Each row has a name. Each piece below is followed by the name of the row it came from, unless a question asks for something else. Each question is about the rows just above it.

[36 -52 -1 52 -58 -4 -8 -89 30 86 76 -82 58 53 52 113] -> fim
[-49 76 -68 -36 -46 -65 -71 -62 -35 -45 -7 -14 -82 51 75 -22] -> pif
[66 -64 94 -80 32 96 91 112 -59 -70 -86 71 -81 -63 -71 -70] -> Zon
[76 -90 62 58 82 67 57 66 85 -105 34 49 56 -88 67 -76] -> keki
[49 -73 -71 47 0 -73 -78 -84 49 54 65 -37 54 -76 63 92] -> Bulot
[-14 -46 -65 -35 75 -62 -68 51 -7 -82 -49 76 -36 -44 -22 -71] -> sulik
[54 -82 80 58 -52 81 78 -13 52 -73 52 -48 59 -81 57 -37] -> Guzu
[98 81 -83 80 89 54 -86 11 103 -77 59 53 78 -51 90 -44] -> zame
[-68 -35 -36 -71 -14 -65 -49 -46 75 -7 -22 -44 51 -62 76 -82] is which row reordered?	sulik
[-89 -82 -58 -52 -8 -4 -1 30 36 52 52 53 58 76 86 113] is which row reordered?	fim
The one value in sulik and zame:	[-44]
Shared by Bulot and zame:	[54]
Which value is in both keki and Zon?	[66]

[-38 -33 20 46 21 -11 34 -16 15 46] = keki
[-28 27 -81 46 35 -39 21 36 78 46] = zame
[78 46 36 -81 22 35 -39 27 46 -28] = Bulot
[-5 -23 96 7 50 33 64 -30 95 31] = fim
[-19 12 -48 47 52 -35 -56 82 -53 51] = mipu
Which row holds these entries in another order? [46 78 36 21 -39 35 46 -81 27 -28]	zame
The one value in keki and Bulot:	[46]
Put [-28 46 27 -39 35 22 -81 36 46 78] back in order: which row is it?	Bulot

[-82 -80 -67 20 41 29 -30 28 67 23 27 -20] : keki
[-18 -45 -63 57 69 70 -12 -4 76 -5 -17 -27] : fim
[-67 -62 -54 -44 29 2 -25 4 102 -3 -4 -18] : Bulot
[36 40 -95 -33 116 13 -107 -6 43 -15 106 -112] : Guzu
[-18 -18 -27 76 -75 57 -12 70 -5 69 -63 -4] : mipu
[-113 -119 -100 83 65 101 -44 92 -27 91 101 -27] : pif
Which row holds these entries in another order? [-12 70 -5 69 -63 -4 -18 -18 -27 76 -75 57]	mipu
Shared by pif and Bulot:	[-44]

[7 -11 33 -19 -10 12 25] -> Bulot
[32 7 -19 -11 12 25 -10] -> zame
[7 12 33 -19 -10 12 38] -> mipu
[38 -10 -11 -19 -6 12 8] -> keki
[7 -11 -6 -19 -10 12 38] -> pif
Put [-19 -11 -10 -6 7 12 38] back in order: which row is it?	pif
Which row holds [38 -10 -11 -19 -6 12 8]?	keki
find: [7 -11 -6 -19 -10 12 38]	pif
[-10 12 -19 33 -11 25 7] is which row reordered?	Bulot
Put [38 12 -10 -19 -6 -11 7] back in order: which row is it?	pif

[-15 -37 -87 -6 -1 4] -> dalo
[25 46 -47 -22 47 48] -> mipu
[-36 4 0 -6 -87 -15] -> pif
Put [-6 -87 -15 -36 4 0] back in order: which row is it?	pif
find: [-36 4 0 -6 -87 -15]	pif

[1 -1 0 4 60 78]  nadi
[0 26 91 33 2 -1]  Bulot
[59 2 78 -1 4 -1]  Zon
[33 -2 2 26 0 91]  pif
[33 26 -1 2 -1 91]  dalo
[0 2 91 33 4 0]  keki
[0 26 1 33 4 0]  fim
Which row holds these entries in another order? [78 60 4 0 -1 1]	nadi
Where do [1 -1 0 4 60 78] appear?	nadi
[-1 91 33 26 -1 2] is which row reordered?	dalo
[-1 0 26 91 33 2] is which row reordered?	Bulot
Put [91 33 -1 26 2 -1] back in order: which row is it?	dalo
find: [0 26 1 33 4 0]	fim
[-1 0 2 26 33 91] is which row reordered?	Bulot

[0 8 -26 -3 -6 -19 -5 15 -26 45 0 -45 -10 -93 -8 -9 13 -27 -9 -2 -2 48 60 -46 -17 -33 -29 -16 -38 -14 -7 15 9 -28 30 6 -15 -2 3 -4 -21 8 16 -5 -19 -6 22 1 35 -47 7 -16 3 13 -34 -33 8 -3] -> Fif
[4 -26 -8 -7 -16 11 -27 -13 4 -32 -1 3 12 -59 37 26 -25 45 40 17 36 -16 -1 -30 10 1 7 12 -25 7 -37 6 7 -15 -32 -18 -12 -27 -4 19 -12 7 -8 -1 -23 7 -45 9 -25 -1 29 -4 -23 -25 -12 -22 -39 39] -> mipu
[-4 -14 2 -7 4 -22 1 -5 -19 11 10 4 30 44 -9 7 43 -25 10 5 -12 -2 -4 21 8 -40 19 -12 7 2 8 -12 -20 0 3 -3 -5 19 -37 -36 -5 11 -12 -23 -5 38 2 -13 -2 32 5 9 -8 8 -11 -24 -38 -28] -> Guzu
[4 -26 -8 -7 -16 11 -27 -13 4 -32 -1 3 12 -59 37 26 -25 45 40 17 36 -16 -1 -30 10 1 7 12 -25 7 -37 6 7 -15 -32 -18 -12 -27 18 -31 -17 -19 -1 9 -4 -15 -11 -3 -46 27 11 -8 -13 9 36 -8 -14 31] -> sulik
[9 -38 1 5 -5 8 -20 -12 11 -36 8 -7 19 -40 10 8 -23 32 19 -4 2 -14 7 -37 -5 -12 7 4 -24 -12 -2 -5 21 -11 -28 -3 -12 2 38 -13 -9 -20 3 -8 4 10 -4 2 -25 5 -2 0 -22 30 43 11 -5 44] -> dalo
[31 9 -17 26 -8 18 -1 36 -18 7 4 40 -16 7 -26 -15 -1 1 12 -25 -1 -11 37 -32 7 -30 10 -12 -31 -26 -16 -8 27 -15 6 3 -7 11 -19 -13 -14 -8 4 36 -27 -59 45 -4 -13 -27 -46 -32 12 -3 9 11 -37 17] -> nadi
Which row holds these entries in another order? [4 36 7 -37 -12 -4 9 18 -15 -26 7 3 7 -1 -13 -13 -19 10 -27 -3 17 -31 -16 -1 45 -8 36 12 37 31 -14 -32 -8 6 -11 -27 9 -1 -7 11 27 40 -30 1 -17 4 -46 -32 12 11 -15 -59 -8 26 -16 -25 -18 -26]	nadi
Where do [4 -26 -8 -7 -16 11 -27 -13 4 -32 -1 3 12 -59 37 26 -25 45 40 17 36 -16 -1 -30 10 1 7 12 -25 7 -37 6 7 -15 -32 -18 -12 -27 18 -31 -17 -19 -1 9 -4 -15 -11 -3 -46 27 11 -8 -13 9 36 -8 -14 31] appear?	sulik
Which row holds these entries in another order? [-59 -45 -39 -37 -32 -32 -30 -27 -27 -26 -25 -25 -25 -25 -23 -23 -22 -18 -16 -16 -15 -13 -12 -12 -12 -8 -8 -7 -4 -4 -1 -1 -1 -1 1 3 4 4 6 7 7 7 7 7 9 10 11 12 12 17 19 26 29 36 37 39 40 45]	mipu
The row with [0 8 -26 -3 -6 -19 -5 15 -26 45 0 -45 -10 -93 -8 -9 13 -27 -9 -2 -2 48 60 -46 -17 -33 -29 -16 -38 -14 -7 15 9 -28 30 6 -15 -2 3 -4 -21 8 16 -5 -19 -6 22 1 35 -47 7 -16 3 13 -34 -33 8 -3] is	Fif
Put [-40 -38 -37 -36 -28 -25 -24 -23 -22 -20 -20 -14 -13 -12 -12 -12 -12 -11 -9 -8 -7 -5 -5 -5 -5 -4 -4 -3 -2 -2 0 1 2 2 2 3 4 4 5 5 7 7 8 8 8 9 10 10 11 11 19 19 21 30 32 38 43 44] back in order: which row is it?	dalo
Put [31 -14 -8 36 9 -13 -8 11 27 -46 -3 -11 -15 -4 9 -1 -19 -17 -31 18 -27 -12 -18 -32 -15 7 6 -37 7 -25 12 7 1 10 -30 -1 -16 36 17 40 45 -25 26 37 -59 12 3 -1 -32 4 -13 -27 11 -16 -7 -8 -26 4] back in order: which row is it?	sulik
Which row holds these entries in another order? [44 -5 11 43 30 -22 0 -2 5 -25 2 -4 10 4 -8 3 -20 -9 -13 38 2 -12 -3 -28 -11 21 -5 -2 -12 -24 4 7 -12 -5 -37 7 -14 2 -4 19 32 -23 8 10 -40 19 -7 8 -36 11 -12 -20 8 -5 5 1 -38 9]	dalo

[6 -9 16 6 5 -20 6 -31] = fim
[15 -21 18 27 56 15 -33 20] = Zon
[16 -14 -9 9 2 -63 29 -60] = mipu
[-78 -15 -33 48 -10 63 86 27] = keki
[13 -14 -28 21 41 59 3 13] = sulik
[4 -9 16 6 5 -20 6 -31] = dalo
[-2 -10 -1 10 11 4 4 21] = pif
[6 20 -8 19 2 61 16 -15] = nadi
[-27 -49 116 62 -43 52 49 -35] = Bulot
[-39 30 10 -58 3 53 -38 19] = Fif
[5 -24 -17 10 36 1 -11 24] = zame
[-13 -16 -4 11 17 1 4 37] = Guzu
Put [-60 29 -63 2 9 -9 -14 16] back in order: which row is it?	mipu
The one value in zame and Fif:	[10]

[30 33 44 -82 19 64 58 38 31 -82 74 -68 -82 -68 38 28 -84 -84 36] : nadi
[64 -82 -68 33 30 74 -68 -82 38 19 38 36 28 45 -84 31 -84 58 -82] : Fif
[-84 38 59 36 -84 65 31 74 -68 45 28 58 -82 64 -82 30 19 -82 33] : Bulot
find: [-84 38 59 36 -84 65 31 74 -68 45 28 58 -82 64 -82 30 19 -82 33]	Bulot
Which row holds these entries in another order? [33 -82 19 30 -82 64 -82 58 28 45 -68 74 31 65 -84 36 59 38 -84]	Bulot
find: [30 33 44 -82 19 64 58 38 31 -82 74 -68 -82 -68 38 28 -84 -84 36]	nadi
Put [33 -84 38 59 36 -84 65 31 74 -68 45 28 58 -82 64 -82 30 19 -82] back in order: which row is it?	Bulot
The row with [64 -82 -68 33 30 74 -68 -82 38 19 38 36 28 45 -84 31 -84 58 -82] is	Fif
Put [64 -68 28 -82 45 30 -68 -84 38 33 -82 19 38 58 74 -84 -82 36 31] back in order: which row is it?	Fif

[47 5 -15 -2 -13 -7 14 -29 19 2 14 -39 -10 28 -36 -8 41 -24 0 -1 0 -20] : Bulot
[-37 17 -10 12 48 43 -18 -26 47 4 -49 75 43 4 -46 39 37 -42 55 -109 58 -24] : Fif
[47 5 -15 -2 -13 -7 14 -29 19 2 14 -39 -24 28 -36 -8 41 -24 0 -1 0 -20] : keki
[48 39 17 -49 -24 43 43 -42 11 58 -37 -18 75 -46 37 -109 4 -44 -26 4 47 55] : zame
Put [-20 0 -1 0 -24 41 -8 -36 28 -24 -39 14 2 19 -29 14 -7 -13 -2 -15 5 47] back in order: which row is it?	keki
Put [4 17 12 43 48 37 -109 55 -18 -46 -49 47 75 -42 39 -26 -37 -24 -10 4 58 43] back in order: which row is it?	Fif
find: [-37 17 -10 12 48 43 -18 -26 47 4 -49 75 43 4 -46 39 37 -42 55 -109 58 -24]	Fif

[24 19 -46 21 20 33 33 19 -36 17 52 29 -59 49 58 10 -37]  zame
[6 1 -53 54 -9 54 56 53 89 5 -60 -17 63 -10 -52 -3 -49]  nadi
[33 29 -37 19 20 52 21 18 58 33 -59 10 49 19 -36 24 -46]  Fif
[17 13 40 -26 37 41 12 12 16 -23 62 17 41 63 -16 -35 32]  Guzu
[47 46 -22 -4 45 5 -4 -6 -10 47 1 45 -5 46 -22 47 19]  mipu
[41 40 -23 16 37 13 17 16 12 41 -26 32 7 37 -23 38 -11]  keki
[19 21 18 26 24 -23 25 27 -15 20 6 23 -23 23 18 21 5]  pif
[5 8 27 19 13 -30 18 20 -23 6 9 17 -29 13 27 10 29]  Zon
[41 40 -23 16 37 13 17 16 12 41 -26 32 -16 62 -35 63 12]  Bulot
[54 55 26 -71 56 15 -71 -72 -42 54 27 55 -9 18 26 54 33]  dalo
[-48 -46 34 58 18 -28 57 60 19 -47 43 -35 -8 -41 33 -43 24]  sulik
[24 40 -23 16 37 13 17 16 12 24 -26 32 7 37 10 38 -11]  fim
Put [37 41 12 32 12 16 40 62 -16 16 13 -35 -26 17 -23 63 41] back in order: which row is it?	Bulot
Put [-49 6 1 -53 54 -9 54 56 53 89 5 -60 -17 63 -10 -52 -3] back in order: which row is it?	nadi
find: [-48 -46 34 58 18 -28 57 60 19 -47 43 -35 -8 -41 33 -43 24]	sulik
The one value in Guzu and zame:	[17]
find: [41 40 -23 16 37 13 17 16 12 41 -26 32 7 37 -23 38 -11]	keki
Put [-59 -46 -37 -36 10 18 19 19 20 21 24 29 33 33 49 52 58] back in order: which row is it?	Fif
Put [-35 -26 -23 -16 12 12 13 16 16 17 32 37 40 41 41 62 63] back in order: which row is it?	Bulot

[46 -32 -16 -29 27] -> keki
[27 60 -44 -17 46] -> Bulot
[-75 -52 -32 -45 25] -> Fif
[-75 -52 -32 -25 -44] -> Guzu
[-29 -32 27 -16 46] is which row reordered?	keki
Shared by Guzu and Bulot:	[-44]
The one value in Guzu and keki:	[-32]
Put [-44 -25 -32 -52 -75] back in order: which row is it?	Guzu

[-30 39 21 17] -> zame
[-70 25 68 30] -> sulik
[70 -31 17 21] -> mipu
[-7 -25 7 66] -> Fif
[-30 -85 16 -9] -> dalo
[39 -31 17 21] -> fim
[45 -14 14 -5] -> Bulot
[-70 24 30 68] -> keki
[23 -25 69 65] -> Guzu
[-119 -35 -19 6] -> Zon
[24 68 30 -71] -> nadi
[-25 69 6 66] -> pif
Put [66 6 69 -25] back in order: which row is it?	pif
[-85 -30 -9 16] is which row reordered?	dalo
find: [-30 -85 16 -9]	dalo
Put [-71 30 68 24] back in order: which row is it?	nadi
Put [21 39 -31 17] back in order: which row is it?	fim
Put [30 68 -70 24] back in order: which row is it?	keki

[90 99 -14 69] : pif
[-15 90 99 69] : zame
[1 21 -34 74] : sulik
[20 73 20 37] : Guzu
[100 -97 -50 73] : Zon
[-80 -64 36 -67] : Bulot
[21 -17 1 -34] : keki
[90 -30 56 20] : dalo
Put [-15 69 90 99] back in order: which row is it?	zame
Which value is in both zame and dalo?	[90]
The one value in dalo and Guzu:	[20]

[-8 5 -17 36 -9 -36 73 -6 -13 9 -22 -27 36] = nadi
[-29 -11 -5 -10 29 8 -12 -14 3 -15 0 -4 1] = keki
[8 16 64 -20 32 -4 -45 -10 18 -52 -6 -18 -4] = pif
[-27 -9 36 4 -27 22 73 -8 37 -12 1 5 1] = dalo
[-10 16 -4 8 -45 32 -20 -52 65 18 -4 -6 -18] = Bulot
[-98 -48 44 -44 -26 -19 -35 26 -115 -79 -17 42 0] = mipu
[73 -12 37 5 -8 36 -22 3 1 1 -27 22 -10] = Guzu
[-48 44 -44 -26 -19 -35 26 -115 -79 -17 42 0 -98] is which row reordered?	mipu
Which value is in both mipu and nadi?	[-17]
[-18 -6 -4 18 65 -52 -20 32 -45 8 -4 16 -10] is which row reordered?	Bulot
Put [-36 -27 -22 -17 -13 -9 -8 -6 5 9 36 36 73] back in order: which row is it?	nadi
Put [36 -22 3 1 1 -27 22 -10 73 -12 37 5 -8] back in order: which row is it?	Guzu
The one value in keki and mipu:	[0]
Put [-4 -18 -6 -52 18 -10 -45 -4 32 -20 64 16 8] back in order: which row is it?	pif

[-27 18 -94 30]  keki
[23 -99 -95 -21]  fim
[-27 30 -94 19]  Guzu
[-95 -99 -21 22]  pif
[30 -94 18 -27] is which row reordered?	keki
Which row holds these entries in another order? [-99 -95 -21 22]	pif
Which row holds these entries in another order? [19 -27 30 -94]	Guzu

[30 20 -76 -1 -42 15 -5 32 -53 25 -22 21]  nadi
[18 -40 13 -28 -3 11 25 -81 8 -1 -20 20]  fim
[15 -42 33 -22 -5 20 30 -75 25 -9 -1 -76]  Bulot
[8 -20 -40 14 -80 -1 25 11 -28 -3 18 -81]  zame
[31 -28 -44 -51 2 -76 27 -97 12 -2 -27 -1]  keki
Which row holds these entries in another order? [-76 -1 -9 25 -75 30 20 -5 -22 33 -42 15]	Bulot
The row with [18 -40 13 -28 -3 11 25 -81 8 -1 -20 20] is	fim
Which row holds these entries in another order? [-76 -75 -42 -22 -9 -5 -1 15 20 25 30 33]	Bulot
find: [15 -42 33 -22 -5 20 30 -75 25 -9 -1 -76]	Bulot
Which row holds these entries in another order? [20 -20 -1 8 -81 25 11 -3 -28 13 -40 18]	fim
[8 -20 -40 14 -80 -1 25 11 -28 -3 18 -81] is in which row?	zame

[-19 -1 -11 5 -7 -10 52 52 -32 -2 -5 -16 31 35 -41 32 -21 7 -1 -50 -110] -> mipu
[70 -50 -43 -25 -15 -5 -44 -23 20 29 -26 92 -71 58 33 -21 -40 -40 -45 -45 -9] -> pif
[9 -53 -9 24 -19 45 54 84 -40 -7 8 7 37 27 -44 26 -39 9 11 -67 -120] -> zame
[-17 -7 -39 -52 58 -51 -36 0 80 3 56 -27 96 -49 -48 -50 -43 -80 19 -41 36] -> fim
[-5 -4 -72 -71 79 -41 -19 -6 79 -76 39 -23 117 -63 -81 -47 -55 -59 3 -66 48] -> dalo
[-25 -15 -40 -50 -8 -45 -23 -5 70 -21 33 -26 92 -9 -43 -40 -45 -71 29 -44 19] -> keki
[-14 19 -70 -80 69 -16 -26 4 72 18 55 -30 123 -44 -74 -61 -62 -64 19 -60 46] -> sulik
Put [19 -44 29 -71 -45 -40 -43 -9 92 -26 33 -21 70 -5 -23 -45 -8 -50 -40 -15 -25] back in order: which row is it?	keki
find: [-17 -7 -39 -52 58 -51 -36 0 80 3 56 -27 96 -49 -48 -50 -43 -80 19 -41 36]	fim

[36 16 -10 -14] : Bulot
[28 -57 -18 -42] : mipu
[28 -57 -18 -3] : fim
[-17 -57 -3 28] : Zon
[-31 -57 32 -3] : zame
[-15 81 -42 -18] : Guzu
[23 -64 -79 -19] : keki
[91 -76 -11 -66] : nadi
[2 -46 -32 -1] : sulik
[-18 81 -16 -42] : dalo
find: [23 -64 -79 -19]	keki
Put [-14 -10 16 36] back in order: which row is it?	Bulot
Which row holds these entries in another order? [28 -17 -57 -3]	Zon
Which row holds these entries in another order? [-42 -18 -15 81]	Guzu
Put [-57 -18 -3 28] back in order: which row is it?	fim
The row with [28 -57 -18 -3] is	fim

[26 19 3 -23 -19 4 -9] : Fif
[-28 16 25 24 -86 2 1] : mipu
[-34 -23 15 -41 28 6 -5] : fim
[30 5 99 2 33 5 25] : Zon
[34 -2 3 2 7 17 5] : pif
[99 25 -6 33 6 30 -1] : Guzu
[99 5 -1 3 16 30 33] : zame
[-33 -17 -61 33 98 41 16] : Bulot
[-68 5 26 26 53 -15 -27] : nadi
Put [25 5 33 2 99 5 30] back in order: which row is it?	Zon
Shared by pif and nadi:	[5]
Which row holds these entries in another order? [-1 3 5 30 99 33 16]	zame
Which value is in both mipu and zame?	[16]
Shared by nadi and Zon:	[5]
The one value in Fif and zame:	[3]

[10 -7 13 -2 33 -54 -10 88 -61] = mipu
[19 17 49 13 55 -5 39 -56 44] = sulik
[1 67 -57 23 -53 -41 -37 70 12] = Bulot
[-33 42 -14 -48 99 -11 -39 -10 -49] = Fif
[-20 28 11 -13 31 -13 35 -80 11] = fim
[-59 -43 9 5 -3 -64 88 -65 -50] = zame
[-65 -51 -54 -10 -84 -68 -29 54 31] = dalo
[-68 -62 4 -35 -12 -24 -41 -30 30] = keki
[-59 -43 9 5 -3 3 88 -26 -19] = pif
[10 -7 13 -2 33 -54 -10 10 -54] = Guzu
Shared by dalo and zame:	[-65]
Which row holds these entries in another order? [-54 10 -10 -54 33 -2 13 -7 10]	Guzu

